A small network was trained on made-up records. Each row is its average activation on records with the value named, seen along a few directions.
Related values have similar rows: they may be neighbours, one step apart, or belong to one group.
In the rows, 500 means zero.
Strong random noise was added to every row along 8 fixed directions; ignore it. To show where, here is one row again and again, with new noise each time:
[640 668 887 531 758 814 290 321 759 636 338 498 560 558 367 541 327 483
 197 521 520 274 640 673]
[470 122 320 463 460 463 602 361 543 283 659 536 522 354 602 442 506 466
 635 428 681 601 263 198]
[416 578 550 242 329 436 435 514 374 456 478 558 443 520 291 499 490 478
 528 631 364 555 482 471]
[439 693 632 624 349 393 416 647 554 551 352 450 604 515 514 506 383 538
 422 642 444 367 602 548]
[371 716 504 598 176 242 436 771 388 376 382 552 432 432 651 522 527 614
 562 690 344 551 399 364]
[406 339 337 483 452 360 500 841 387 462 465 605 533 460 516 593 680 575
 642 520 414 488 253 527]
[504 475 695 226 388 571 459 477 478 466 449 563 460 506 381 423 461 469
 550 640 547 555 522 324]
[466 301 596 375 529 559 505 431 649 555 400 515 714 578 270 418 341 423
 431 538 611 336 564 527]
[445 380 599 409 436 504 440 677 464 409 428 548 500 435 541 512 593 510
 598 624 555 502 392 376]
[766 515 605 478 634 689 601 261 780 785 514 553 623 621 386 375 193 530
 361 340 618 409 643 476]


Field RAZ:
gen: [448 483 389 691 652 526 490 289 572 418 496 503 477 500 644 494 453 496
 338 352 423 485 466 605]
vupi: [319 754 350 810 370 198 393 411 601 506 380 355 714 589 362 602 278 542
 220 540 269 260 580 815]
tudum: [530 439 269 690 374 351 668 367 592 419 389 715 465 538 631 367 386 597
 456 411 377 602 349 273]
rufon: [479 598 501 499 484 425 551 321 588 343 472 513 397 477 483 414 482 451
 345 514 483 521 521 433]
sofod: [551 369 543 669 628 667 564 602 573 694 586 354 664 582 600 468 474 432
 605 411 773 392 615 622]
vofi: [265 409 281 580 243 137 606 355 580 225 443 536 622 495 502 326 260 508
 419 528 507 523 452 386]
nusal: [449 604 498 447 587 625 386 300 298 334 760 291 371 409 446 617 606 276
 522 491 507 630 556 700]
lilak: [328 412 201 820 322 167 719 292 557 378 606 270 677 439 614 412 377 473
 502 452 634 391 619 331]
gov: [477 345 436 432 431 375 653 545 459 436 445 593 464 500 546 384 522 452
 569 534 488 602 511 351]
dorum: [288 420 455 531 593 534 349 151 622 169 459 549 475 429 481 539 415 491
 319 469 518 455 336 443]
refa: [492 639 494 329 240 354 679 676 302 519 392 618 348 598 397 353 613 559
 664 596 406 664 585 328]
vur: [401 483 532 576 480 553 378 566 351 477 517 313 566 497 503 576 631 371
 592 622 563 518 653 674]
RAZ is arranged as 4 separate groups.
Which other values are in the same group as gen? Give them in the order they are listed. -> tudum, gov
Which other values are in the same group as refa? Give them in the order they are listed. -> rufon, lilak
Which other values are in the same group as nusal? Give them in the order they are listed. -> sofod, vur

Field ZIZ:
dafur: [483 518 400 410 551 416 593 517 466 578 589 520 482 510 435 530 523 529
 474 411 471 503 496 534]
nudur: [289 419 345 577 334 308 533 485 408 335 597 375 564 437 568 457 428 385
 559 547 498 582 583 521]
dogo: [334 418 566 557 517 552 296 343 583 260 420 485 575 433 453 531 392 446
 408 562 601 468 380 568]
gevez: [624 861 417 561 655 539 418 629 456 394 444 733  64 398 650 619 732 771
 422 370 142 651 206 495]
buze: [595 438 434 447 549 609 591 504 338 540 659 588 330 490 515 464 610 514
 639 387 437 752 435 461]
zosu: [515 240 415 534 323 406 584 538 520 533 500 540 571 503 607 410 532 552
 693 540 628 536 387 181]
mefe: [491 348 264 579 564 386 556 497 432 463 675 423 481 395 613 578 595 470
 543 444 442 593 497 498]
zabo: [366 483 538 374 563 525 476 548 419 464 449 472 536 553 269 564 643 398
 502 554 506 374 483 659]
vaf: [576 562 594 372 472 507 498 534 650 622 275 593 627 637 277 439 365 597
 389 514 565 284 548 546]
taviv: [643 747 599 327 312 470 483 479 318 577 573 554 310 475 525 514 525 610
 543 559 352 671 433 398]
gaku: [545 431 540 635 669 593 389 593 544 420 321 699 428 507 521 606 630 520
 418 492 313 443 270 556]
zipon: [405 574 381 612 472 556 466 211 546 372 545 526 512 603 384 491 352 445
 405 423 490 472 446 565]
fogo: [438 323 383 683 555 378 447 470 609 403 596 355 651 326 695 603 520 460
 409 486 550 368 381 561]
kipuz: [415 445 462 275 554 566 516 302 404 313 586 470 435 472 252 502 626 328
 496 514 421 516 479 523]
meres: [459 724 827 521 479 574 347 449 562 481 368 428 475 519 633 473 325 469
 410 661 583 522 780 459]
A value of ZIZ combines one of 5 hidden first parts with one of 3 second parts; all combinations occur once.
Changing only the second part turns meres into dafur. buze has the same second part as meres; what does that change turn buze into? -> kipuz
Changing only the second part turns gevez into nudur. vaf has the same second part as gevez; what does that change turn vaf into? -> dogo
